These are the activations of a small neural network, seen along a few directions. Each row is one input.
In each table, some parts of the input vary, and every possible input appears once, in random order.
Descriptions start from the smaller parts, as in this example, which fits no table here: one of 4 places along a line, together with either a single point or one of 9 places around a ring or (one of 2 separate values, together with one of 5 places around a ring).
Shared parts are said once, and a part with two or three values counts as separate values.

Other details of the inputs vary at random and push rows far along two fixed directions, the same in every table; ignore that.

Table:
R1: [-23  -5 -14  22 -12 -41   3  46   3  29 -46  57 -13   7 -69]
R2: [-20   2 -21  22  -6 -46  14  32   9  17 -41  39  13   2 -50]
R3: [ 23 -34  21 -10  24  90   9 -58  21 -40  21 -27 -21 -21  51]
R4: [ -21    0  -27   20   -2 -102    8   54   -1   13  -43   36    9   23
  -81]
R5: [  2  17  23 -10  -5  21 -13 -31   3 -11  32 -41  -3  -3  43]
R6: [-34 -58  62  -7  20  86  21 -54  17 -29 -13  20   9 -43  25]
R7: [ 72  40 -34   1   4 -43 -38  48 -20  -4  34 -48 -16  20  34]
R8: [ 32  15  -5   9   5 -26   4  20 -11   0  19 -22 -28  22   1]
R9: [-48 -16  40  22 -10  30  26 -16  14  23 -39  35  -3  -6 -35]
R10: [-59 -20  18   0 -27  34 -10 -22  10  24 -28  47  -3 -23 -26]
R11: [-48 -17   1  -2 -21 -39 -21  12   1  17 -26  38  -7   5 -57]
R12: [-32  -5 -15  -4  -6 -56  14  21   1   7 -30  25  20  10 -62]
R13: [-51 -25  17  -4 -23 -13 -18   2  -8  18 -24  49   3  -6 -40]
R14: [  5  16  -1 -15   5  -2  -3 -19   3  -8  33 -34  12   7  23]
R15: [-11 -34   6  -3  24 -24  -2  10  24 -28 -27  14   1  -7 -30]
R16: [ 11   8 -18 -16  -2  13  -7 -22   3   1  27 -23  -1  12  18]
R17: [-48 -21  -1  -9 -11  23   0 -10  -5  17 -12  41  16 -11 -21]
R18: [ 16  14 -15 -16   0  41  -4 -29   2  -1  37 -25   0  -6  43]
R19: [ 46  35  -4   1   6 -53 -29  36 -15  -2  19 -37   0  16  20]
R20: [ 41  33 -45   8  -3 -79 -40  64  -5  14  -6  -8 -17  20 -26]
R21: [-44 -22 -10 -11  -9 -36  -8  15 -11  19 -22  50  16   6 -53]
R22: [-68 -20  18  -4 -11  29   6 -17   5  18 -25  45  33 -19 -23]
R23: [-27 -12 -35  -7  -8 -74   7  35  -8  13 -33  37   5  19 -81]
R24: [-45 -27   9  19 -13  36  34 -19   2  23 -32  52  -3 -20 -32]
R25: [ 23  11  44   7   5  54  21 -27 -11  -8  35 -33  -5  -6  61]
R26: [-39 -28  56  16 -11 106  33 -44  -8  15  -2  29 -11 -30  19]
R27: [ 45  17  -9 -19   5  67  19 -36 -20 -19  57 -54   1  -7  82]
R28: [-33 -17 -24  -5 -13 -27  15   9   2  18 -38  39   7  10 -65]
R29: [ 42  11 -22   5   7 -32   8  19 -25  -6  24 -16  -7  18  17]
R30: [ 27  14   5   3  -5  15 -15 -10  -1   8  18 -33 -23   6  20]
R31: [-19 -52  -2  -3  21 -26 -11  23   3 -22 -42  54  -2  -8 -53]
R32: [ 33 -28  19 -14  32  67   5 -48   9 -50  37 -39 -25 -17  55]
R33: [-71 -36  53  20 -11  87  47 -49   0  17 -29  49  19 -38  -2]
R34: [ 83  40 -69   8  11 -86  -9  50 -10  -8  25 -45 -18  47   6]
R35: [ 61  49 -31 -13   4 -79 -45  42 -13 -17  37 -52   5  30  37]
R36: [ 25  32  -5  -8  -5  -8 -26  -9  10  -7  24 -45  -2  13  36]
R37: [  63    6  -78   -5   31 -103  -40   81   14  -32  -18    0  -15   24
  -33]
R38: [ 66  27 -29   5  11   6   8   8 -22 -14  46 -45 -10  12  61]
R39: [-34 -25  25  16 -10  -5  15  15 -14  22 -29  53  -9   0 -45]
R40: [ 60   6 -14 -11  35  19  -9  -2  26 -45  22 -47  -6 -11  61]
R41: [ 38 -21  -2 -11  30  51  -6 -15   3 -43  21 -21 -13 -17  54]
R42: [ 19  21  35   3   0  56  -3 -41   6   1  24 -49 -10  -8  52]
R43: [  88   49  -62    9    9 -101  -24   74   -7   -3   20  -44  -29   56
   -6]
R44: [  1  18  15  -6  -9  32 -18 -16  -1  -6  22 -23  10 -11  49]
R45: [ 48  14  -7 -22   8  32  16 -27 -25 -19  54 -49   0   4  64]
R46: [ 60  32 -11  -3   6 -27 -25  15 -15  -7  44 -61 -28  19  32]
R47: [ 42  17  12   5  11  23  22 -21 -15 -16  42 -43   5   1  64]
R48: [ 26  33 -24 -13   5  -1 -12  -4   9  -5  31 -34  15   4  37]
R49: [-114  -50   92   15  -21   82   25  -61   10   34  -51   60    4  -45
  -46]
R50: [-31  -5 -27   1 -21 -64 -37  51  -6  19 -35  48   5  10 -57]
R51: [-37 -15  16  20  -8  13  32 -18  11  16 -32  28   8  -4 -30]
R52: [-25 -15 -28  17  -5 -81  11  42  -9  18 -39  47  -6  21 -83]
R53: [  7  11 -10  -8  -1   5  18 -16   7  -3   4 -20  15   7   4]
R54: [ 34  32  30   1   2  72  -4 -39   4  -4  40 -58  -9 -20  80]
R55: [-37  -8  29  19  -5 -14  18   9   4  15 -29  29  -4   2 -45]
R56: [ 23  16 -29 -18   5 -31 -14   3  -8  -6  36 -30  -4  21   8]
R57: [-41 -16  60  18  -8  89  33 -36   0  12 -10  23   4 -28  20]
R58: [ 10   9   1 -13   3   0  17  -8 -13 -10  15 -16  22   1  18]
R59: [ 10  28   8  -7  -7  31 -18 -23  10  -4  23 -31   2 -11  50]
R60: [-71 -30  51 -10  -9  65  19 -56   0  13  -7  34  29 -28   0]
R61: [ 55  47 -47 -16  10 -55 -25  20   7 -12  36 -57  10  34  26]
R62: [ 37  24 -11 -12  -8  12 -26 -19   2  -8  41 -50 -18  12  48]
R63: [-22 -11  -5  10 -13 -77 -27  55 -16  27 -41  49  -3  11 -75]
R64: [-60 -25 -27   1 -18 -33  15  23   3  30 -63  77  14  -5 -92]
R65: [-49 -61  59  -2  16 111  23 -55  23 -23 -24  31  11 -52  25]
R66: [-23   4  11  13  -8 -23 -19  31  -3  20 -31  24  10  -5 -29]
R67: [-23   4 -43   1  -7 -87  -2  64  -5  12 -47  45  33  15 -73]
R68: [-39 -11  55  19 -10  90  35 -43  13  16 -13  20  -2 -31  15]
R69: [  4  11  12 -10  -2  74  31 -50   7  -7  23 -27  16 -22  50]
R70: [ 67   9 -44  -8  34 -67 -26  43  27 -41   1 -39  -6  24   7]
Description of these inputs: one of 2 separate values, together with one of 5 places around a ring, together with either a single point or one of 6 places around a ring.
The inputs of R11 and R62 match in every part but the place on the ring of 5. If R15 is changed in the same way as R11 into R62, which row does it become?
> R70
Which other rows agree with R36 in the place on the ring of 5 and the choice among 2 separate values? List them by row number.
> R9, R42, R51, R53, R61, R70
Which other rows does R43 become when the choice among 2 separate values takes its other values? List them by row number.
> R9
Start at R58 and move only the place on the ring of 5, one step at a time. The first step leads to R12. Which rows follow, in order?
> R53, R69, R67
Which other rows agree with R17 in the place on the ring of 5 and the choice among 2 separate values? List them by row number.
> R7, R26, R27, R38, R41, R50

Table:
R71: [-46 -30   1 -25  10  28  -6 -18  26 -22 -32  30  53 -35  -6]
R72: [ 19 -10 -18  -6  30  46  55 -41  20 -39  19 -19  22 -10  53]
R73: [ 13  50  24 -12 -10 -35 -41  -4   9   8  29 -55   2  15  29]
R74: [ -16   24  -89    7  -29 -109   14   55  -21   44  -16   48   13   48
  -82]
R75: [ 53  50  44  27   0  -3  -9  10 -19   1  45 -62 -16  12  70]
R76: [  33   50  -39   27  -21 -120  -48  102  -27   48  -12   20  -41   39
  -36]
R77: [-82   0  32 -26 -24  14   7 -32  -5  27 -17  28  56 -19 -21]
R78: [ 66 -17 -53 -24  34  11  27 -26  -6 -53  56 -42 -11  17  49]
R79: [-42 -77  60  24   8  58  -5 -13   5 -10 -35  62 -36 -32 -28]
R80: [   7   30  -20   32  -10 -115   27   80  -19   34  -46   19    5   35
  -90]
R81: [-86  -9  44   4 -53  55 -33 -46   7  50 -19  39  -7 -17 -31]
R82: [ 14  45 -38 -34 -30   9 -31 -11 -25  17  51 -32  23   8  39]
R83: [-47 -13  31  32 -40  71  51 -28 -24  56 -27  48 -17 -14 -45]
R84: [-29 -14 -13   9   7 -81 -60  53  46 -14 -64  35  18   3 -74]
R85: [ -3  24   8  -5  -3  30  64 -53 -12   4  45 -35  27  10  46]
R86: [-82 -74  44 -24   8  35 -32 -34  31   1 -51  57 -29 -36 -45]
R87: [  9 -32 -12 -55  20  51 -18 -42  -1 -42  32 -20   7 -25  46]
R88: [ 87  18 -10  15  39  24  35  12   9 -37  15 -56 -13   0  54]
R89: [ 35 -45  18   5  26  77  41 -32  -7 -26   8 -11 -38 -15  15]
R90: [ 98  32 -14  30  38 -47 -37  67  12 -45  19 -55 -17  16  58]
The inputs of R85 and R80 match in every part but one. If R72 is changed in the same way as R85 into R80, which row does it become?
> R88
What do these inputs look like to the network?
> one of 4 places along a line, together with one of 5 places around a ring
Which other rows does R82 become when the place on the ring of 5 takes its other values? List them by row number.
> R74, R76, R81, R83

Table:
R91: [ 74  20   5   1  28   9  -5   7  -5 -39  43 -60  -7   4  78]
R92: [-34 -54  46  -1   2  91  18 -48  -6  -7  -7  33 -11 -37  13]
R93: [-33 -37  30   4   5  96  44 -53  16  -3 -18  25   4 -33   9]
R94: [-61 -12  66  13 -21  57  20 -51   6  26 -13  16   3 -18  -5]
R95: [-17  20  18  11 -14  38  21 -24   4  19   1  -7  13 -12  19]
R96: [ 50  41   4  -4  -2   3 -23   6 -23  -1  53 -53  -9   9  62]
R97: [ 77  16   8  -7  27  28 -15 -16   4 -39  57 -78 -33   5  76]
R98: [ 43  36 -58  -4  -6 -85 -18  56 -29   7  25 -14   0  37  -6]
R99: [  17   18  -69  -46   13 -123  -66   44   19  -28    4  -24   30   32
  -29]
R100: [  1 -18  43   4  17  67  37 -52  13 -22  11 -23  -5 -20  36]
R101: [ 63  38  -3 -13  -4  26 -14 -30 -18  -8  74 -80 -27  15  75]
R102: [-16   5   6  -1 -19  65  17 -42  -4  18  19  -1  -3 -12  27]
R103: [ 79   9 -19 -12  27  33   7 -14 -16 -41  65 -59 -16   4  84]
R104: [-14 -25 -22   5  11 -59  15  32   8  -2 -43  36   1  16 -73]
R105: [-31  -1 -22   3 -19 -54   0  18  -9  28 -18  32  -4  22 -63]
R106: [ 67  25  -8   6  22  10  -9   8  15 -30  26 -53 -11   3  62]
R107: [ 38  41 -48  -2  -3 -89  -4  42 -13   9  14 -29   1  44 -22]
R108: [-95 -36 -22 -30 -12 -38 -39   8  35   8 -67  76  50 -17 -83]
R109: [ 39  40 -49  -2  -3 -84  -4  55 -26   8  15 -17  13  36 -10]
R110: [-36 -37  50   8   2  97  10 -44  20  -1 -19  25 -13 -40  13]
R111: [ 63  15 -32   1  23 -72 -35  66  -9 -24  10 -20 -14  20   5]
R112: [-51 -19 -31 -39   0 -71 -47  28  10 -11 -32  43  48  -1 -51]
R113: [  3 -17  32   6  17  51  32 -25   0 -21   5  -5   8 -23  34]
R114: [  1 -26  20  -2  16  60  37 -31  -6 -18   8   2   6 -18  28]
R115: [ 52  42  12  -5  -2  16 -19 -19 -10  -4  62 -74 -23  14  65]
R116: [-29  11 -25   8 -19 -33  11  23  -1  32 -32  34  16  10 -51]
R117: [  4 -10  29   8  14  79  32 -42  18 -17   3 -14   2 -29  45]
R118: [-19  12  32   7 -11  25  25 -34  -1  14   9 -16   6  -3  10]
R119: [-71 -11  21  17 -21 -26  21  17 -10  36 -50  64  28  -7 -65]
R120: [ 39  41 -60   0 -14 -83 -39  60 -11  18   3 -10 -11  32 -22]
R121: [-55 -26  44   0 -27  70  11 -43 -20  27  -3  36  -1 -26  -1]
R122: [ 56  13 -70  -1  18 -68 -16  55   4 -17   0  -7 -13  26 -13]
R123: [-52 -54   9   6  -3 -16  -1   7   9   8 -56  65 -16  -7 -81]
R124: [-51 -46  -8  10  -7 -13  -7  23  14  15 -68  79  -9 -14 -81]
R125: [-43 -41  62  13   6  62  24 -44  20  -6 -26  21  -6 -26  -6]
R126: [-31  11  -4  12 -22 -33 -24  32   3  35 -33  35  -1   4 -48]
R127: [-13  18  43  11 -15  76  11 -45   7  16  15 -20   4 -19  50]
R128: [ 45  50 -24   8  -2 -84 -26  59 -19   5  17 -29   8  31  10]
R129: [-56 -54  -5   7   0 -27  15  10  10   8 -56  72  -7  -1 -90]
The inputs of R109 and R107 match in every part but one. If R111 is changed in the same way as R109 into R107, which row does it become?
> R97
What do these inputs look like to the network?
> one of 3 separate values, together with either a single point or (one of 2 separate values, together with one of 6 places around a ring)
Which other rows does R129 become when the choice among 2 separate values takes its other values? List them by row number.
> R105
Which other rows does R120 become when the choice among 3 separate values takes its other values? List them by row number.
> R101, R121
Which other rows does R110 become when the choice among 2 separate values takes its other values? List them by row number.
> R126
